These are the activations of a small neural network, seen along a few directions. Each row is one input.
Each table varies a few parts of the input and shows all the possible inputs, shuffled.
Descriptions start from the smaller parts, as in this example, which fits no table here: line(6) and (point or line(9) or (values(3) and ring(8))).
Shared parts are said once, and a part with two or three values counts as separate values.

Other details of the inputs shift rows strongly along two fixed directions, in all tables alike. That doesn't count.
These rows show it; all are for the same input, with only those details redrawn:
-35 1 35 19 -20 14 -17 -13 -13 -61 -8
-27 -12 21 -24 -4 12 -52 -24 -5 26 18
-40 14 -34 17 -41 -22 33 57 28 -10 -6
-32 2 -42 -23 -24 -20 -2 41 32 67 18

Rows:
x1: 0 -12 10 -45 31 -3 -49 -20 -24 30 30
x2: -32 2 -42 -23 -24 -20 -2 41 32 67 18
x3: 47 -13 19 -35 26 41 -61 -48 -22 52 7
x4: 41 -6 37 -47 23 59 -61 -66 -27 46 14
x5: -45 6 26 28 -8 30 -1 -23 -19 -56 4
x6: -14 1 -43 -34 11 -16 -3 36 35 83 40
x7: 12 -3 -47 47 -10 -23 55 46 24 -8 -16
x8: 10 42 -32 -1 -1 -18 36 49 27 -18 -17
x9: -9 19 37 14 10 -2 0 -12 -32 -63 1
x10: -33 -17 18 33 -5 44 24 -37 -29 -46 -11
x11: -16 14 -45 -62 7 5 -12 16 20 82 19
x12: -1 -25 20 23 10 27 20 -17 -13 -39 -1
x13: 8 13 -2 21 16 -28 -6 -3 -21 -50 -11
x14: -8 18 -42 7 -28 19 56 32 4 -9 -24
x15: -22 34 -20 28 -9 -17 50 47 30 -13 13
x16: 8 29 -39 -57 17 -4 -10 24 32 81 21
x17: 7 19 -54 6 -4 -58 11 30 45 40 -4
x18: -9 -27 -33 -30 -22 -1 6 8 22 88 7
x19: 22 -3 -36 25 -23 -34 79 58 3 -18 -12
x20: 6 -8 -45 20 -20 -26 72 55 2 -25 -9
x21: 21 -9 -35 -28 -3 -15 20 16 0 77 24
x22: 0 10 37 28 5 -10 -12 -25 -2 -60 -20
x23: 32 -13 27 37 -11 -7 -1 -43 -5 -53 -35
x24: 25 -50 42 -40 17 23 -54 -63 -10 42 13
x25: 25 -17 39 31 -11 5 9 -34 -5 -49 -33
x26: 30 -19 48 24 -13 3 16 -30 -6 -50 -27
x27: 5 9 -37 -21 -4 -47 10 40 45 73 14
x28: 39 -29 5 -10 21 -3 -39 -39 -34 16 9
x29: -16 -13 17 18 -8 25 19 -29 -45 -54 -13
x30: -21 -7 26 -18 16 2 -50 -7 -7 56 11
x31: -5 -14 22 -32 15 0 -54 -22 5 21 21
x32: -4 23 -28 20 1 -40 39 45 3 -27 -10
x33: -3 23 -31 17 -6 -46 55 60 8 -23 -5
x34: 24 -17 25 25 3 7 10 -20 -38 -57 -16
x35: -13 -14 37 31 -2 20 14 1 -18 -28 -32
x36: 53 -16 34 -48 29 47 -66 -58 -26 54 12
x37: 9 29 24 10 20 12 -10 -17 -11 -68 -24
x38: 23 0 19 7 3 40 6 -14 -20 -65 -23
x39: 13 39 -43 16 5 -29 16 33 20 -27 -23
x40: -32 6 24 12 -5 13 -4 -14 -38 -63 -3
x41: -6 8 -42 -16 20 -25 2 28 36 82 26
x42: 14 -26 -35 -17 20 1 3 6 20 95 21
x43: 9 1 12 -68 42 24 -62 -35 -4 34 19
x44: 5 -6 25 -28 39 4 -44 -29 -1 48 35
x45: -8 17 35 16 -7 -5 -6 -11 4 -44 -2
x46: 14 -25 42 -20 30 44 -36 -65 -22 43 32
x47: 15 -19 32 27 8 19 23 -14 -14 -37 -4
x48: 19 -8 47 23 -22 14 16 -33 -5 -49 -20
x49: -6 24 -35 36 3 -37 30 38 27 -19 -9
x50: 42 9 11 33 -3 21 -14 -20 -24 -59 -30
- What do these inputs look like to the network? => values(2) and (point or (values(4) and line(6)))
- Changing only the values(2) part turns x6 into x12. The same change can be made to x30. Which row results? => x35
- Changing only the values(2) part turns x11 into x14. The same change can be made to x31. Which row results? => x24
- Which other rows does x2 become when the values(4) part takes its other values? List them by row number. => x5, x11, x40
- Which other rows does x50 become when the values(2) part takes its other values? List them by row number. => x39
- Which other rows does x48 become when the line(6) part takes its other values? List them by row number. => x18, x23, x24, x25, x26

Rows:
x51: 31 -16 13 -35 30 14 -51 -44 -9 55 18
x52: -16 6 69 21 5 33 -35 -48 -37 -98 -15
x53: -15 0 48 2 6 28 -34 -39 -28 -51 -6
x54: -14 -5 -33 -33 4 -15 -11 18 20 77 28
x55: -17 1 -36 -34 0 -5 -10 17 17 79 24
x56: 22 -5 -39 -33 5 -6 7 17 20 78 12
x57: 30 -17 14 -40 29 17 -52 -46 -9 58 17
x58: 9 9 6 39 -16 6 50 14 -9 -74 -28
x59: 7 11 -56 23 -26 -29 76 70 28 2 -13
x60: -16 -2 46 9 10 15 -29 -35 -23 -52 1
x61: -14 1 46 11 8 12 -28 -35 -23 -56 -4
x62: -15 -16 16 -29 8 7 -45 -25 7 62 23
x63: 13 10 -8 33 -6 -12 36 17 3 -41 -20
x64: 13 2 -11 24 -9 -9 36 21 0 -26 -15
x65: -17 16 29 25 -9 3 1 -3 -11 -76 -14
x66: 20 -10 -30 -27 16 -13 -11 5 12 82 18
x67: 0 15 -76 49 -55 -49 107 97 44 -22 -33
x68: -20 1 1 -5 0 4 -8 -1 -3 3 9
- Changing only one part turns x65 into x51. The same change can be made to x60. Which row results? => x66
- What do these inputs look like to the network? => values(2) and (point or ring(8))
- Which other rows does x55 become when the values(2) part takes its other values? List them by row number. => x58
